These are the activations of a small neural network, seen along a few directions. Each row is one input.
Each table varies a few parts of the input and shows all the possible inputs, shuffled.
Descriptions start from the smaller parts, as in this example, which fits no table here: ring(5) and (point or ring(11) or (values(2) and line(6))).
Shared parts are said once, and a part with two or three values counts as separate values.
In the rows, 128 means zero.

Other details of the inputs vary at random and push rows far along two fixed directions, the same in every table; ignore that.

Table:
r1: [ 63  64 154  75 112  98  76 103 163 105  85]
r2: [149 139  37 187 167 153 136 166 131 169 130]
r3: [126 143  46 219 160 134 146 158 133 182 115]
r4: [111 145 195  99 113 140 133 128  99  93 161]
r5: [111 104  47 212 154 129 110 141 145 185 107]
r6: [178 207 189 137 137 140 221 129  50  98 232]
r7: [111 146 184  82 109 116 159 121 106  87 161]
r8: [115 143 202  88 114 133 165 132  93  78 171]
r9: [110  89 137  60  97  96  73 113 171 131  61]
r10: [162 220 191 137 113 154 201 127  42 103 252]
r11: [174 214 195 114  79 134 199 129  51 104 249]
r12: [151 149  42 191 157 160 113 160 128 178 134]
r13: [146 140  61 229 162 141 136 130 150 181 108]
r14: [ 85  76 138  75 100  79  56 110 189 127  37]
r15: [132 138  76 232 199 163 146 151 130 154  93]
r16: [ 77  88 170  62 114  93  67 101 169 102  59]
r17: [ 78  81 135  89  94  93  84 112 181 131  82]
r18: [111 102 143  85 104  88 112 110 172 103  63]
r19: [117 138 204  91 106 137 140 125  75  78 178]
r20: [131 125  52 209 169 121 129 149 151 181  82]
r21: [108  86 119  75  99 103  65 106 188 127  33]
r22: [ 95  65 136  58  88 102  86 108 159 122  95]
r23: [109 112  94 206 174 158 126 146 115 155 137]
r24: [114 121  73 218 189 157 142 163 105 152 121]
r25: [168 147  64 177 162 151 115 151 128 170 129]
r26: [166 138  59 174 172 144 137 157 131 161 125]
r27: [122 132 187  62  69 100 128 114 100  89 162]
r28: [157 125 187  45  94 118 131 112 129  94 171]
r29: [ 82  81 152  96 133 100  82 102 177 123  73]
r30: [161 194 175 137 127 144 217 134  34  91 246]
r31: [162 142  59 206 156 153 141 130 142 183 118]
r32: [ 80  89 141  93 124 103  62  98 184 108  33]
r33: [134 152 189  88 117 119 163 106 113  76 140]
r34: [111 138 182  86 103 118 129 113  91  89 163]
r35: [109 108 206  86 124 122 122 112 132  95 134]
r36: [136 151  89 226 184 168 126 143 124 154 104]
r37: [149 134 173  43  81 126 125 124  91  82 183]
r38: [180 205 196 150 125 154 210 108  66  99 235]
r39: [ 82  77 178  71 133 104  96 121 161  91  65]
r40: [ 68  67 160  83 134 105  51 118 180 111  34]
r41: [111 140  86 203 165 149 134 136 130 168 140]
r42: [163 148  63 185 155 143 155 139 132 163 106]
r43: [171 139  65 185 161 157 128 137 145 161 131]
r44: [160 142 188  72  88 119 158 109 110 115 179]
r45: [203 199 169 117 114 138 220 135  57 118 227]
r46: [ 98 118 189 101 119 135 129 121 124 101 153]
r47: [130 139 155  71  82 119 125 122 119 121 144]
r48: [182 178 159 109 105 155 182 135  79 114 243]
r49: [148 121  45 171 161 148 131 160 118 154 132]
r50: [126  89 133  49 109 105  92 116 178  90  68]
r51: [112 110 152  84  92  95  90 104 168 108  68]
r52: [138 135  66 185 141 149 137 142 133 187 139]
r53: [132 136 157  98  95 106 163 130  95  99 168]
r54: [116  83 112  68 111 112  53 114 192 113  42]
r55: [125 123  32 191 156 139 129 157 147 189  91]
r56: [141 126  53 180 149 140 148 153 110 168 126]
r57: [126 115  32 192 149 142 100 150 132 189  95]
r58: [ 84  76 173  92 128 119  84 103 177  98  63]
r59: [149 118  42 195 164 158 120 153 124 176 148]
r60: [136 130 192  80  90 101 141 106 129 108 157]
Each input here is: values(3) and line(4) and line(5).
Q: Changing only the line(4) part turns r24 into r8. The same change can be made to r34. Which row results?
A: r10
Q: Changing only the line(4) part turns r43 into r59. The same change can be made to r42. Which row results?
A: r56
Q: Change only the values(3) part in r30. List by row number the other rows that result.
A: r1, r34
Q: Change only the line(5) part in r29. List by row number the other rows that result.
A: r28, r35, r44, r60
